Each row below holds a small network's activations on one record, seen along a few directions.
After each row come some of the record's fields: L, K, D, H, C, U, B, P.
Not every record has every field; a missing one is written missing.
Other fields move the rows too, some of them a lot.
In the rows, zero is written as 500.
Random noise pushes rows far along 2 fixed directions. That doesn't count. These rows show it; they differ only by the noise:
[511 381 442 315 639 585 531 557 613 619 382 588 576 628 546 462 505 510
 469]
[515 472 411 421 531 527 591 516 554 615 376 503 405 452 550 440 469 562
 411]
[516 500 404 460 496 493 609 496 542 620 372 471 353 388 549 429 445 578
 392]
[510 408 442 367 603 513 548 519 616 636 372 542 528 541 537 442 453 523
 449]

[504 337 525 406 684 225 447 397 791 776 409 527 754 469 482 412 193 411
 509] : <L:l1 K:k1 D:d2 H:h2 C:c2 U:u2 B:b1 P:p1>
[429 491 377 510 563 606 567 395 548 511 489 556 305 429 495 660 522 583
 425] : <L:l2 K:k2 D:d2 H:h2 C:missing U:missing B:missing P:p1>
[449 430 552 569 485 120 451 296 578 566 622 349 647 172 297 476 271 330
 520] : <L:l1 K:k1 D:d2 H:h1 C:c1 U:missing B:b1 P:p2>
[418 339 441 483 726 341 471 325 786 609 460 559 561 462 430 570 333 459
 501] : <L:l2 K:k2 D:d2 H:h1 C:c1 U:u2 B:b2 P:p1>
[451 552 513 583 403 389 501 407 383 421 644 406 423 309 416 515 502 452
 479] : <L:l2 K:missing D:d2 H:h1 C:c1 U:missing B:missing P:p2>
[480 640 453 645 405 536 515 449 454 401 513 448 303 468 534 535 477 601
 497] : <L:l1 K:k1 D:d1 H:missing C:missing U:u2 B:missing P:p2>
[534 601 451 702 334 335 584 437 492 517 490 374 289 212 510 421 396 525
 429] : <L:l2 K:k2 D:d2 H:h1 C:c1 U:u2 B:b2 P:p1>
[493 542 436 500 461 414 464 427 496 517 547 438 470 383 462 488 463 468
 461] : <L:l2 K:k1 D:d2 H:h1 C:c2 U:u2 B:b2 P:p2>
[559 512 443 498 510 571 572 521 475 539 439 512 439 495 523 498 542 581
 440] : <L:l2 K:k2 D:d1 H:missing C:c2 U:missing B:b2 P:p1>
[536 375 522 366 559 477 487 536 536 616 500 535 719 483 440 488 502 395
 490] : <L:l2 K:k2 D:d2 H:h2 C:c2 U:missing B:b2 P:p1>
[609 576 490 546 274 473 586 610 321 494 507 405 377 296 522 364 555 448
 408] : <L:l2 K:missing D:d2 H:h1 C:c2 U:missing B:b2 P:p1>
[558 390 603 524 605 286 470 497 732 609 307 495 650 623 530 384 270 495
 525] : <L:l1 K:missing D:d1 H:missing C:missing U:missing B:missing P:p1>
[568 702 411 600 260 678 614 664 266 419 492 407 213 321 607 432 653 628
 374] : <L:l1 K:k2 D:d1 H:missing C:missing U:u1 B:missing P:p2>
[492 601 319 516 473 767 628 486 418 419 507 508 141 437 582 579 667 610
 331] : <L:l1 K:k2 D:d2 H:missing C:c2 U:missing B:b1 P:p1>
[543 547 424 612 481 465 553 449 557 473 438 441 345 392 515 498 462 547
 401] : <L:l1 K:k2 D:d2 H:h1 C:missing U:missing B:missing P:p1>
[441 364 487 286 667 533 428 513 595 614 525 606 731 581 450 595 514 433
 521] : <L:l2 K:k2 D:d2 H:h2 C:missing U:missing B:missing P:p2>
[519 436 440 402 523 512 507 496 568 608 499 577 524 496 496 544 470 489
 496] : <L:l2 K:k2 D:d2 H:h2 C:c2 U:u2 B:b2 P:p2>
[495 591 430 672 447 389 540 370 605 507 443 430 287 400 531 521 353 624
 461] : <L:l1 K:k2 D:d1 H:missing C:missing U:u2 B:missing P:p2>
[577 537 624 616 419 317 474 538 553 513 418 425 546 545 557 383 375 544
 520] : <L:l1 K:k2 D:d1 H:missing C:missing U:u1 B:missing P:p2>
[529 375 517 371 616 385 465 468 671 671 422 556 660 568 488 473 360 443
 542] : <L:l2 K:k1 D:d2 H:h2 C:c2 U:u2 B:b2 P:p1>
[554 543 581 511 515 663 482 626 455 421 474 607 526 843 646 470 630 577
 561] : <L:l2 K:k2 D:d1 H:missing C:missing U:u2 B:b1 P:p1>
[525 504 484 558 503 406 519 464 575 501 481 480 442 476 527 452 433 501
 482] : <L:l1 K:k2 D:d2 H:h1 C:c1 U:u2 B:b1 P:p1>
[538 540 519 555 412 460 504 556 559 512 381 487 446 575 576 428 424 570
 532] : <L:l2 K:k1 D:d1 H:missing C:missing U:u1 B:missing P:p2>
[485 444 681 589 551 382 436 500 528 457 522 521 683 629 467 476 445 462
 624] : <L:l2 K:k2 D:d1 H:missing C:c1 U:missing B:b2 P:p1>
[483 459 465 472 556 461 485 418 583 542 462 490 547 526 443 521 469 529
 481] : <L:l2 K:k2 D:d1 H:missing C:c2 U:missing B:b2 P:p2>
[457 437 504 435 612 613 453 478 570 439 471 558 531 710 540 527 578 466
 485] : <L:l2 K:k1 D:d2 H:h1 C:c2 U:missing B:b1 P:p1>
[490 523 512 560 494 447 498 458 554 471 493 458 475 498 451 501 462 511
 482] : <L:l1 K:k2 D:d1 H:missing C:missing U:missing B:missing P:p2>
[527 484 578 545 542 373 440 478 631 473 452 481 584 639 479 462 395 492
 524] : <L:l1 K:k2 D:d1 H:missing C:missing U:missing B:missing P:p2>
[548 564 519 568 394 524 574 567 440 485 434 452 372 449 567 455 533 550
 438] : <L:l1 K:k2 D:d2 H:h1 C:missing U:missing B:missing P:p1>
[530 474 528 525 525 448 522 486 539 509 403 506 494 554 508 493 413 546
 497] : <L:l1 K:k1 D:d1 H:missing C:missing U:missing B:missing P:p1>
[522 347 576 409 587 345 445 528 669 678 418 559 760 527 491 433 304 406
 564] : <L:l2 K:k1 D:d2 H:h2 C:missing U:u1 B:missing P:p1>
[495 550 531 482 418 477 548 550 372 550 546 460 510 344 482 462 522 476
 534] : <L:l2 K:k1 D:d2 H:h2 C:c1 U:missing B:b1 P:p1>
[505 339 602 321 668 549 364 616 666 554 380 630 825 850 589 488 516 439
 608] : <L:l2 K:k1 D:d2 H:h1 C:missing U:u1 B:missing P:p1>
[467 538 596 640 536 403 435 404 586 422 442 483 503 678 504 518 410 594
 577] : <L:l2 K:k1 D:d1 H:missing C:missing U:missing B:missing P:p2>
[638 537 568 481 460 610 518 653 480 473 447 512 597 737 583 399 601 525
 579] : <L:l1 K:k2 D:d1 H:missing C:c2 U:u1 B:b2 P:p1>
[504 630 380 653 395 645 591 432 363 353 517 451 142 398 578 568 613 628
 383] : <L:l2 K:k1 D:d2 H:h1 C:c2 U:missing B:b2 P:p1>
[533 532 393 586 523 610 571 465 550 451 429 518 274 551 600 502 556 616
 391] : <L:l2 K:k2 D:d2 H:h1 C:c2 U:u2 B:b2 P:p1>
[616 624 449 598 339 441 611 529 401 537 437 349 296 265 543 377 437 556
 412] : <L:l1 K:k1 D:d1 H:missing C:c2 U:u2 B:b2 P:p1>
[460 533 445 510 461 326 532 405 516 637 486 411 445 198 429 511 360 517
 435] : <L:l2 K:k1 D:d2 H:h2 C:missing U:missing B:missing P:p2>

Which values does each new row have?
[454 541 507 458 442 727 474 593 248 291 733 553 505 564 459 591 799 429
 542] : <L:l2 K:k2 D:d2 H:h1 C:c1 U:missing B:b1 P:p2>
[506 493 482 491 546 615 517 501 513 450 532 543 488 568 506 584 572 499
 503] : <L:l1 K:k2 D:d2 H:h2 C:missing U:missing B:missing P:p1>
[411 619 494 555 443 649 475 428 347 315 596 483 340 615 487 597 657 581
 540] : <L:l2 K:k1 D:d1 H:missing C:c2 U:missing B:b2 P:p2>
[482 526 508 594 467 293 505 390 533 543 473 372 496 291 410 466 342 516
 463] : <L:l1 K:k1 D:d1 H:missing C:missing U:missing B:missing P:p2>
[466 484 491 538 551 331 490 380 598 588 527 470 522 352 420 541 360 492
 469] : <L:l2 K:k2 D:d2 H:h2 C:missing U:missing B:missing P:p2>
[491 526 588 478 439 614 507 598 307 366 624 491 565 570 470 481 653 428
 608] : <L:l1 K:k1 D:d1 H:missing C:c1 U:missing B:b1 P:p1>
[621 617 467 515 276 577 602 636 273 491 528 386 367 274 549 409 577 486
 437] : <L:l1 K:k1 D:d2 H:h2 C:c2 U:u1 B:b2 P:p1>
[451 482 347 423 633 662 504 479 607 485 441 597 403 619 499 606 573 586
 440] : <L:l2 K:k2 D:d1 H:missing C:missing U:missing B:missing P:p2>
[381 523 584 501 478 442 452 427 387 444 664 502 545 466 394 570 528 443
 606] : <L:l2 K:k1 D:d2 H:h2 C:c1 U:missing B:b1 P:p2>
[480 443 472 418 554 384 465 498 591 671 440 511 613 382 489 467 378 489
 473] : <L:l2 K:k1 D:d2 H:h2 C:missing U:u1 B:missing P:p2>
[475 437 385 475 566 488 566 405 616 556 393 465 378 401 494 480 429 524
 372] : <L:l1 K:k1 D:d2 H:h1 C:c2 U:missing B:b1 P:p1>
[448 378 434 461 677 358 461 308 702 622 466 508 588 459 393 559 350 508
 476] : <L:l2 K:k2 D:d1 H:missing C:c2 U:missing B:b2 P:p2>
[408 477 481 393 545 607 480 468 406 478 651 574 544 528 459 631 639 490
 533] : <L:l2 K:k2 D:d2 H:h2 C:c1 U:missing B:b1 P:p2>
[579 416 591 420 510 500 434 651 569 524 474 562 747 689 525 410 484 420
 577] : <L:l1 K:k2 D:d1 H:missing C:missing U:u1 B:missing P:p2>
[501 562 475 510 423 601 528 585 471 499 455 508 421 525 553 488 570 563
 489] : <L:l2 K:k2 D:d1 H:missing C:missing U:u1 B:missing P:p2>
[451 441 501 532 620 483 485 395 611 522 474 561 493 545 500 619 443 542
 495] : <L:l2 K:k2 D:d2 H:h2 C:missing U:missing B:missing P:p1>
[469 495 560 446 487 623 422 584 429 368 532 541 613 684 475 541 646 453
 554] : <L:l2 K:k1 D:d2 H:h1 C:missing U:missing B:missing P:p2>
[445 398 533 390 639 481 455 477 623 573 441 580 610 614 478 551 426 455
 543] : <L:l2 K:k1 D:d2 H:h2 C:missing U:missing B:missing P:p1>
[439 466 510 422 552 720 437 573 432 351 540 586 567 713 478 599 705 483
 517] : <L:l2 K:k2 D:d2 H:h1 C:missing U:missing B:missing P:p2>
